Here are a small network's activations along a few directions, averaged over the inputs that share one value of a field.
Related values have similar rows: they may be neighbours, one step apart, or belong to one group.
(in the rows, 500 means zero)
Strong random noise was added to every row along 9 fixed directions; ignore it. To show where, here is one row again and again, with new noise each time:
[380 422 412 272 442 437 225 550 551 490 269 634 381 412 649 548 748 588
 366 585 296 537]
[349 447 604 733 525 624 531 385 518 376 475 594 564 575 633 442 589 435
 391 382 643 727]
[379 467 534 889 521 642 706 480 424 351 563 554 473 573 596 391 441 449
 458 222 703 716]
[447 435 320 353 506 687 446 769 464 410 459 549 310 463 569 299 449 623
 459 416 372 473]
[473 426 338 550 352 390 510 670 510 512 470 461 391 566 471 478 603 370
 451 296 416 386]
[419 454 628 652 486 367 450 337 390 426 274 678 576 634 522 706 552 446
 441 470 517 624]
[659 579 476 462 622 476 535 406 336 559 557 559 527 502 333 546 349 639
 607 651 468 481]
[519 432 361 471 454 529 452 551 483 526 526 514 516 539 494 376 626 392
 389 377 453 402]
[495 463 585 384 559 582 455 410 564 414 524 449 784 727 433 389 558 327
 330 485 550 324]
[459 460 508 288 433 465 509 683 531 416 313 475 501 637 379 627 411 510
 525 538 381 348]
[539 452 482 562 422 535 586 673 496 493 482 482 464 679 320 523 366 417
 629 463 450 472]


Field Mapul:
h11: [378 561 728 516 572 484 583 359 586 369 468 406 666 522 596 588 453 508
 408 471 724 454]
h5: [545 523 383 537 461 367 590 406 425 593 472 476 549 330 550 528 594 478
 469 421 504 397]
h8: [562 536 497 547 434 547 696 571 425 572 445 527 452 483 440 607 318 510
 700 555 496 557]
h12: [502 313 644 488 345 711 354 486 584 623 273 712 696 723 441 527 562 218
 551 623 414 631]
h4: [401 554 575 491 591 629 386 658 564 358 524 442 308 433 662 397 380 658
 521 492 489 560]
h9: [456 488 386 657 504 441 586 476 181 465 340 669 372 338 688 538 408 548
 448 160 569 505]
h10: [356 433 648 378 422 660 547 557 610 508 399 544 526 385 536 687 513 544
 501 650 513 739]
h7: [542 494 433 475 416 402 760 415 408 474 539 406 632 364 533 625 509 471
 401 317 690 377]
h3: [622 547 408 478 590 472 434 391 250 549 511 613 488 302 604 470 484 573
 432 410 541 417]
h2: [424 480 602 504 523 542 640 842 500 223 422 411 393 712 417 484 121 577
 598 370 460 403]
h6: [464 426 545 349 468 634 430 506 626 540 415 552 637 593 455 525 597 416
 474 634 485 542]
h1: [630 507 527 481 439 493 438 540 502 645 478 522 457 405 430 639 469 482
 683 623 462 531]
Mapul is arranged as 3 separate groups.
List the group mates of h9, in the order listed.
> h11, h4, h3, h1
List the group mates of h6, in the order listed.
> h10, h7, h2

Field Lebe:
f6: [535 492 548 571 453 362 667 398 205 483 149 728 527 518 530 775 325 601
 590 471 510 488]
f3: [608 551 379 111 677 302 175 634 286 570 316 629 359 608 293 616 351 753
 537 796 105 282]
f1: [589 544 347 180 599 828 667 789 469 444 767 311 434 293 428 305 290 668
 517 441 556 311]
f12: [476 524 507 870 463 447 672 537 465 534 670 468 289 305 536 625 477 584
 630 397 654 811]
f2: [473 558 475 680 364 552 834 313 663 757 638 505 449 187 433 704 637 616
 719 769 632 970]
f10: [475 331 547 201 521 905 487 851 383 259 241 674 482 569 462 509 129 622
 532 401 510 495]
f4: [475 436 475 358 353 415 347 541 552 601 228 586 466 409 565 658 652 431
 501 576 327 486]
f5: [635 354 449 456 487 539 590 636 192 420 313 722 585 718 304 619 285 502
 524 416 379 453]
f7: [541 529 620 561 674 976 715 384 190 353 453 667 753 487 585 390 173 550
 448 375 703 551]
f11: [339 408 262 583 377 501 572 538 425 443 287 632 461 464 667 471 723 398
 295 192 557 498]
f8: [376 575 385 582 529 553 878 434 308 367 496 526 440 194 769 433 440 673
 413 165 742 485]
f9: [645 607 595 641 484 427 669 439 436 636 565 428 571 471 314 684 330 459
 689 519 587 414]
Lebe is arranged as 3 separate groups.
List the group mates of f1, in the order listed.
> f12, f10
List the group mates of f5, in the order listed.
> f3, f2, f11

Field Kalu:
d9: [428 467 506 404 381 427 510 511 450 492 240 585 428 390 613 711 498 530
 509 464 479 516]
d14: [474 564 585 497 587 131 259 431 679 429 653 271 493 699 461 428 614 402
 397 534 394 263]
d8: [575 485 369 512 477 495 496 451 273 572 382 646 491 369 576 493 504 496
 445 377 477 433]
d11: [597 470 411 345 600 456 296 376 368 525 545 603 552 481 499 394 573 589
 424 586 381 472]
d3: [455 611 590 616 453 335 648 577 616 430 583 272 423 546 415 632 400 506
 613 488 564 462]
d10: [687 560 365 721 576 490 586 480 328 611 785 509 378 427 415 363 424 549
 606 393 550 526]
d2: [447 464 540 369 533 451 149 475 531 423 401 577 484 555 664 394 598 511
 379 539 344 432]
d5: [373 692 551 553 561 135 570 519 776 376 754 118 300 445 530 506 536 670
 479 496 549 416]
d13: [379 513 597 537 565 561 560 395 576 407 542 480 585 452 581 515 563 574
 438 533 646 658]
d1: [483 410 539 463 391 688 497 546 577 556 430 568 615 486 537 522 604 330
 431 468 555 551]
d12: [483 441 248 700 268 440 796 643 453 627 481 491 384 429 450 575 608 359
 550 259 549 514]
d7: [679 461 346 537 550 766 606 476 218 668 549 701 487 253 502 422 401 599
 532 416 565 568]
d15: [348 540 360 578 449 352 830 526 403 370 449 432 465 406 594 588 510 514
 344 171 634 390]
d6: [446 497 664 510 520 622 555 405 499 443 377 545 652 513 587 571 483 485
 452 507 596 560]
d4: [494 558 529 410 610 562 564 361 626 501 623 373 715 571 434 401 561 460
 416 626 579 407]
Kalu is arranged as a line.
List every value one step from d6, in the order listed.
> d8, d2
List every value one step from d13, in the order listed.
> d11, d5
List every value one step from d3, in the order listed.
> d10, d1
